These are the activations of a small neural network, seen along a few directions. Each row is one input.
In each table, some parts of the input vary, and every possible input appears once, in random order.
Descriptions start from the smaller parts, as in this example, which fits no table here: one of 3 separate values, together with either a single point or one of 11 places along a line or (one of 5 places around a ring, together with one of 6 places along a line).
Shared parts are said once, and a part with two or three values counts as separate values.
In the rows, 128 means zero.

Other details of the inputs vary at random and push rows far along two fixed directions, the same in every table; ignore that.

Rows:
R1: [103  95 112  93 120 133 141 108 121 108 112  97 121 156 130 139]
R2: [134 151 132 132 133 136 120 134 146 126 132 128 134 133 147 141]
R3: [105 141 117 106 187 126 139 115 127 147  91 113 116 140 144 119]
R4: [117  91  81 100 133 157 186  62 153 105  99  68 117 168 117 132]
R5: [142  73  95 169  91 108  93  80  88 142 191 139 140 105  51 109]
R6: [129 137 144 158  86 145 128 132 133 126 131 140 146 122 124 128]
R7: [106 166 171 145 120 106  89 170 108 159 127 162 156 119 150 118]
R8: [126 173 160 153 153 111  71 174 101 158 133 170 139  91 141 129]
R9: [126 121 117 131 133 140 129 109 128 117 130 110 127 129 113 143]
R10: [161 117 134 141 142 125 127 134 127 119 163 144 121  86 103 127]
R11: [144 126 123  98 123 154 175 130 160  96 114 106 117 129 149 135]
R12: [120 119  90  91  80 143 153 100 146 108 113  96 128 156 129 144]
R13: [182  63 107 187 106 113 113 105 114 112 196 157 115  93  42 101]
R14: [110 150 118  93 155 115 130 125 124 137 107 113 119 144 146 142]
R15: [117 123 122 119  94 126 109 120 120 120 135 121 143 136 125 134]
R16: [154 113 128 188  37 137  91 120 110 132 180 174 150  85  72 115]
R17: [146 142 155 154 181 100  98 179 118 130 144 164 109  99 128 122]
R18: [ 94 144 129  91 161 116 121 129 122 136 105 105 126 151 155 137]
R19: [119 181 157 139 210 105  96 162 126 154 128 152 127 116 162 138]
R20: [130 126 112 132 126 132 108 117 115 130 140 130 124 113 104 133]
R21: [133 179 186 128 160 125 145 186 143 141 106 157 128 106 182 118]
R22: [123 115 151 145 107 111  82 151  94 133 146 155 144 110 120 131]
R23: [110 167 141 123 211  86 108 148  97 179 109 145 125 125 154 119]
R24: [ 92 134 154 121 208  92 109 151  93 166 103 139 125 132 159 115]
R25: [104  92 115  84  55 161 175 107 151 103  91  88 134 181 145 133]
R26: [159 116 134 143 111 129 125 151 138 101 142 139 114 119 120 126]
R27: [120 120  98  97  51 153 171 102 154 115 107 100 134 163 130 135]
R28: [126 142 122 120  93 158 165 120 170 119 113 109 133 158 154 135]
R29: [114 156 142 113 149 142 133 141 140 124  93 109 133 143 165 147]
R30: [144 110 124 109  73 159 188 125 173  83 103 103 108 163 138 121]
R31: [170  83  97 192 106 121 102  78 115 136 205 151 136  96  49 115]
R32: [136 130 129 102 200 130 175 128 142 131 107 113 109 128 147 115]
Each input here is: one of 4 places along a line, together with either one of 2 separate values or one of 6 places along a line.
Q: Which other rows does R10 become when the choice among 2 separate values takes its other values? List them by row number.
A: R17
Q: List by row number the other rows that have the place on the line of 4 in common with R23.
A: R3, R4, R5, R13, R24, R31, R32

Rows:
R33: [116 153 135 100 160 142 163 135 159 124  90 106 121 157 174 135]
R34: [109 153 151 130 221 101 101 148 106 158 117 138 128 121 155 127]
R35: [123 112 118 122  90 139 137 114 136 117 127 117 131 145 121 123]
R36: [131 113 114 138  90 138 133 105 135 122 139 121 136 137 113 131]
R37: [106 175 158 124 176 113 107 162 114 157 104 144 134 119 165 131]
R38: [137 104 117 121 102 140 149 119 133 111 123 119 121 133 117 125]
R39: [143 113 113 142  98 142 141 109 141 117 139 123 130 132 111 126]
R40: [107 173 156 127 180 109  99 165 119 153 107 143 131 131 167 135]
R41: [140 112 122 125 101 144 150 118 147 109 134 119 124 135 122 123]
R42: [141 107 114 140 103 145 138 110 135 113 135 121 127 129 108 130]
R43: [140 128 147 173 125 116  91 141 105 142 161 161 142  93 104 128]
R44: [132 119 104 126  95 136 127 103 130 121 141 118 131 128 109 136]
R45: [ 99 146 135  85 142 130 155 140 141 131  80 107 125 165 175 129]
R46: [116 149 148 124 150 106 104 160 112 144 119 146 130 125 148 128]
R47: [118 146 133  84 161 133 162 145 150 117  89 106 111 153 173 136]
R48: [138 118 112 123 109 149 148 109 141 114 132 116 125 125 117 132]
R49: [114 124 128  94 130 139 161 128 138 116  96 103 122 150 151 134]
R50: [136 109 137 163 158  99  81 131  90 145 170 156 133  92  95 115]
R51: [147 130 141 155 129 108 100 152 110 136 151 161 128  99 113 121]
R52: [121 107 118 120  94 141 134 115 129 113 124 115 129 141 118 127]
R53: [147 119 106 128 105 142 138 108 141 114 147 120 124 121 109 134]
R54: [111 175 161 125 182 115 112 163 117 155 107 143 134 115 163 131]
R55: [136 113 116 139  96 141 139 106 138 120 142 120 136 133 112 131]
R56: [114 181 156 122 185 110 108 163 121 154 112 143 131 117 164 134]
R57: [138 105 114 123  96 131 136 115 129 112 142 121 127 128 109 132]
R58: [142 128 150 162 129 118  99 152 110 134 148 160 131  98 112 116]
R59: [114 170 166 123 182 108 108 173 121 144 110 143 127 123 166 129]
R60: [139 103 119 119 105 141 151 120 136 108 130 119 121 129 120 128]
R61: [102 149 133  86 151 132 147 139 144 120  85 101 119 162 172 136]
R62: [132  96 101 121 139 125 145  97 129 120 133 109 110 140 101 118]
R63: [107 146 139  87 149 132 164 140 145 127  85 106 124 158 174 131]
R64: [129 107 114 136  95 141 130 107 129 117 136 119 133 133 110 135]
R65: [123 134 138 131 194  94 116 144 106 154 124 144 114 119 130 116]
R66: [146 145 142 160 131 119 105 142 121 145 158 161 137  93 117 122]
R67: [136 118 109 125 107 147 145 108 137 117 126 115 126 128 115 129]
R68: [127 136 119 104 143 144 157 123 156 112 106 102 117 152 152 141]
R69: [152 129 146 165 126 113  92 151 114 130 167 164 129  91 106 122]
R70: [125 123 103 116 100 139 131 104 133 122 131 113 130 138 117 136]
R71: [133 110 134 150 163  97  91 132  90 147 159 152 131  97 105 118]
R72: [126 113 108 128  91 142 128 104 126 124 135 120 134 129 107 131]
R73: [110 132 127  99 120 139 154 124 146 119  98 104 126 159 154 128]
R74: [135 109 122 132  91 138 139 114 136 114 141 121 133 131 111 123]
R75: [138 112 111 134 102 138 132 107 136 114 144 117 130 131 109 138]
R76: [134 124 150 166 114 112  85 148 100 139 157 164 139  96 105 120]
R77: [131 145 140 157 120 114  95 137 111 152 152 158 144 102 117 124]
R78: [143 105 116 131  92 135 145 117 135 116 136 127 126 130 111 120]
R79: [116 153 128  97 165 138 154 135 153 121  85 102 116 159 169 138]
R80: [128 119 108 130  87 139 131 103 132 128 138 122 137 132 111 128]
R81: [124 142 136 142 200 101 111 135 112 156 127 142 117 122 129 121]
R82: [144 127 152 160 131 119 102 153 114 131 154 160 130  95 114 120]
R83: [135 128 152 158 126 116  98 149 107 136 151 157 137  99 113 122]
R84: [130 108 112 126  90 134 124 114 129 113 139 120 128 137 109 129]
R85: [138 128 123 159 170  99  97 121 101 158 157 155 124  97  95 115]
R86: [122 103 116 116  93 136 138 116 125 116 123 118 128 139 119 129]
R87: [118 170 169 131 178 112 116 175 126 148 105 150 127 124 168 117]
R88: [133 105 111 122  90 129 130 114 126 114 139 122 127 132 111 132]
R89: [121 136 129 106 148 147 159 128 151 116  99 106 119 149 157 138]
R90: [135 120 111 131  94 141 140 103 136 124 142 120 137 126 110 129]
R91: [142 119 108 135  97 143 142 106 139 122 139 123 131 125 109 124]
R92: [102 137 115  85 194 128 149 109 132 135  93  94 119 151 157 132]
R93: [140 123 103 122 109 142 142 107 141 116 131 114 123 131 115 132]
R94: [129 100 117 125  88 133 134 115 122 116 134 123 130 130 111 129]
R95: [127 107 113 135  93 141 127 107 128 119 135 120 134 135 109 133]
R96: [126 109 117 118  90 133 143 114 132 119 128 119 131 141 123 127]
R97: [138 134 138 169 122 110  82 139 107 142 163 160 140 101 107 131]
R98: [100 153 132  97 148 137 150 131 148 133  83 104 128 167 173 135]
R99: [147 130 149 157 125 112 109 153 116 139 156 164 133  97 119 118]
R100: [122 137 126  98 143 138 153 133 149 112  96 105 114 153 154 130]
Q: What do these inputs look like to the network?
A: one of 4 places along a line, together with either one of 2 separate values or (one of 3 separate values, together with one of 5 places along a line)
Q: Changing only the place on the line of 4 turns R70 into R84. The same change can be made to R85. Which row results?
A: R62
Q: Changing only the place on the line of 4 turns R55 into R63. The same change can be made to R64. Which row results?
A: R94
Q: Which other rows does R98 become when the place on the line of 5 takes its other values? List them by row number.
A: R33, R36, R39, R55
Q: Which other rows does R84 become when the choice among 3 separate values takes its other values? List them by row number.
A: R35, R52
Q: Which other rows does R71 become when the choice among 2 separate values takes its other values? List them by row number.
A: R65

Rows:
R101: [114 163 148 121 141 131 128 150 135 139 105 132 135 134 162 133]
R102: [144 116 121 173  96 114  82 118 101 142 179 159 144  92  81 126]
R103: [111 133 126 103 172 124 143 125 131 133 100 110 118 149 149 127]
R104: [123 133 121 106 181 128 152 121 138 130 106 109 113 140 145 127]
R105: [125 138 137 132 108 133 120 138 129 128 127 134 137 127 135 133]
R106: [144 126 141 161 168 102  99 141 103 147 157 160 125  92 106 116]
R107: [154  73  87 136  97 138 142  81 128 104 162 112 118 122  74 125]
R108: [121 125 126 102 177 125 153 127 134 126 103 110 110 143 146 124]
R109: [148 115 140 177  77 121  89 137 106 133 174 168 146  91  90 121]
R110: [121 146 123  92 109 159 172 127 168 106  91  96 123 161 165 141]
R111: [147  90  93 151  99 130 117  85 119 122 170 125 130 115  74 128]
R112: [135 137 148 133 104 131 127 155 134 119 127 142 131 123 140 128]
R113: [119 138 127  88 107 156 173 133 164 102  88  97 121 163 166 138]
R114: [112 153 157 119 137 122 119 162 124 134 107 137 133 132 161 131]
R115: [138 115 131 163 105 111  92 128 101 142 165 158 140  99  93 120]
R116: [140 125 125 129  82 149 149 126 150 109 129 123 130 133 128 130]
R117: [122 134 120 104 180 127 148 122 137 128 107 107 113 141 145 130]
R118: [139 110 101 124 142 134 142  98 135 119 138 111 117 129 109 130]
R119: [138 119 126 162 106 113  88 125 102 141 167 155 141  99  93 125]
R120: [160 123 141 179  73 126  94 143 119 126 178 169 142  88  93 125]
R121: [125 170 171 134 148 120 119 180 132 141 111 154 132 119 168 126]
R122: [138  55  67 109  66 154 166  57 141  87 143  81 117 156  78 130]
R123: [121 159 139 104 128 148 160 143 160 120  92 113 126 150 170 135]
R124: [132 135 132 144  99 133 113 131 126 129 142 139 140 117 121 133]
R125: [116 159 145 133 196 106 108 146 115 158 119 141 127 120 148 125]
R126: [131 128 132 139  96 135 123 130 129 127 136 136 138 124 123 129]
R127: [140 128 147 169  94 117  85 148 106 137 164 167 145  94 105 126]
R128: [114 168 177 150 217  81  78 183  91 173 125 173 129 100 153 116]
R129: [120 120  97  82 162 149 184  93 159 112  93  77 107 165 146 133]
R130: [126 125 131 141 120 115 103 131 109 138 144 143 136 115 114 127]
R131: [104 150 148 110 163 114 124 151 120 144  99 129 128 139 161 125]
R132: [123 155 159 119 132 130 138 167 140 127 104 137 128 133 166 127]
R133: [120 120 117  94 169 130 158 120 138 117 101 100 109 149 144 128]
R134: [143  64  69 122  72 153 160  56 141  98 150  90 122 147  74 128]
R135: [137  84 101 120  45 157 156  94 144  94 136 105 131 145 102 130]
R136: [104 136 130  95 143 126 139 133 129 129  97 110 124 152 156 132]
R137: [132 120 122 145 144 114 105 120 112 138 149 138 128 114 107 125]
R138: [113 161 158 135 204  94  93 164 103 160 119 152 127 114 152 124]
R139: [121 138 126 132 132 123 118 124 122 142 129 132 134 126 128 129]
R140: [105 130 110  85 131 144 164 108 147 121  90  90 123 167 153 135]
Q: What do these inputs look like to the network?
A: one of 2 separate values, together with one of 4 places along a line, together with one of 5 places along a line
Q: Changing only the choice among 2 separate values turns R139 into R102. The same change can be made to R115. Which row results?
A: R130
Q: Changing only the choice among 2 separate values turns R109 into R127. The same change can be made to R125. Which row results?
A: R111
Q: Which other rows does R135 become when the place on the line of 4 takes its other values? List them by row number.
A: R101, R109, R126
Q: Which other rows does R112 become when the place on the line of 5 takes its other values? List them by row number.
A: R114, R122, R133, R136
Q: Which other rows does R116 become when the choice among 2 separate values takes its other values? List them by row number.
A: R120

Rows:
R141: [139  79 136 117  37 137 116 143 105  90 159 135 135  97 102 136]
R142: [ 84 122  88  70 101 146 156  81 159 117  85  69 124 208 150 113]
R143: [120  82 103 165  62 111 103 104 109 130 140 134 128 157  75 118]
R144: [113 190 134 118 235 115  87 150 103 161 106 139 121  95 161 153]
R145: [170 172 156 195 123 106  92 157 134 143 191 177 136  77  98 132]
R146: [103 146 168 148 241 104  87 170 103 143  96 136 112 135 154 142]
R147: [116 101 106  78 141 166 208  85 168 108  85  73 111 171 145  90]
R148: [172 154 157 197 128 118  71 163 138 130 185 182 132  89 107 104]
R149: [117  82 112  96 138 157 221 100 155 105  65  78  97 186 136 107]
R150: [126 152 178 182  93 122  80 153  95 151 174 170 171  69 103 138]
R151: [115 145 137  99 171 129 192 113 144 146 100 105 122 133 143 113]
R152: [175  72  94 159  45 163 165  96 174  68 143 108 103 162  77 133]
R153: [147  46  62 135  91 158 146  43 138  92 170  85 134 145  80 154]
R154: [119 112 117  64 185 114 133 139 118  94 108  90 102 141 150 149]
R155: [129  80 144 174  48 154 117 126 113  99 136 137 144 125  92 132]
R156: [131 163 111 160 104  93  56 131  82 183 161 182 146  88  93 123]
R157: [100 183 162 127 240 102  96 147 110 157 123 127 130 110 154 153]
R158: [133  84  96 109  52  90 101 116  97 116 162 136 122 130  85 121]
R159: [146 155 131 120 147 140 165 141 179 120 109 118 122 161 182 143]
R160: [146 146 134  76 137 123 160 174 163  88 111 121  90 146 168 137]
R161: [104 169 130  89 111 168 146 138 135 130  77 111 143 124 171 152]
R162: [ 91 182 198 132 167 135  89 186 117 145  98 149 155 118 189 116]
R163: [ 84 166 119  89 132 112 140 110 136 156  99 100 135 172 148 137]
R164: [125 145 175  93 210  80 136 198 101 152 105 163 108  98 165  99]
R165: [163 104  90 142  98 140 152  89 119 141 150 144 125  79  76 106]
R166: [104 129 120 101 197 145 122 108 141 112 107  86 118 154 150 131]
R167: [183 143  89 155  74 150 129 116 153 114 164 145 119  95  93 138]
R168: [159  72 110 161 104 130 159  91 123 140 166 143 139 109  92 103]
R169: [134 125 172 190  94 122  76 157  95 152 170 183 176  81 128 135]
R170: [ 91 140 112  99 134 111 137 114 135 157  96 112 142 184 171 133]
Q: Changing only one part turns R162 into R147. The same change can be made to R141. Which row results?
A: R164
Q: What do these inputs look like to the network?
A: one of 5 separate values, together with either a single point or one of 5 places along a line
Q: Which other rows does R149 become when the place on the line of 5 takes its other values? List them by row number.
A: R147, R151, R165, R168
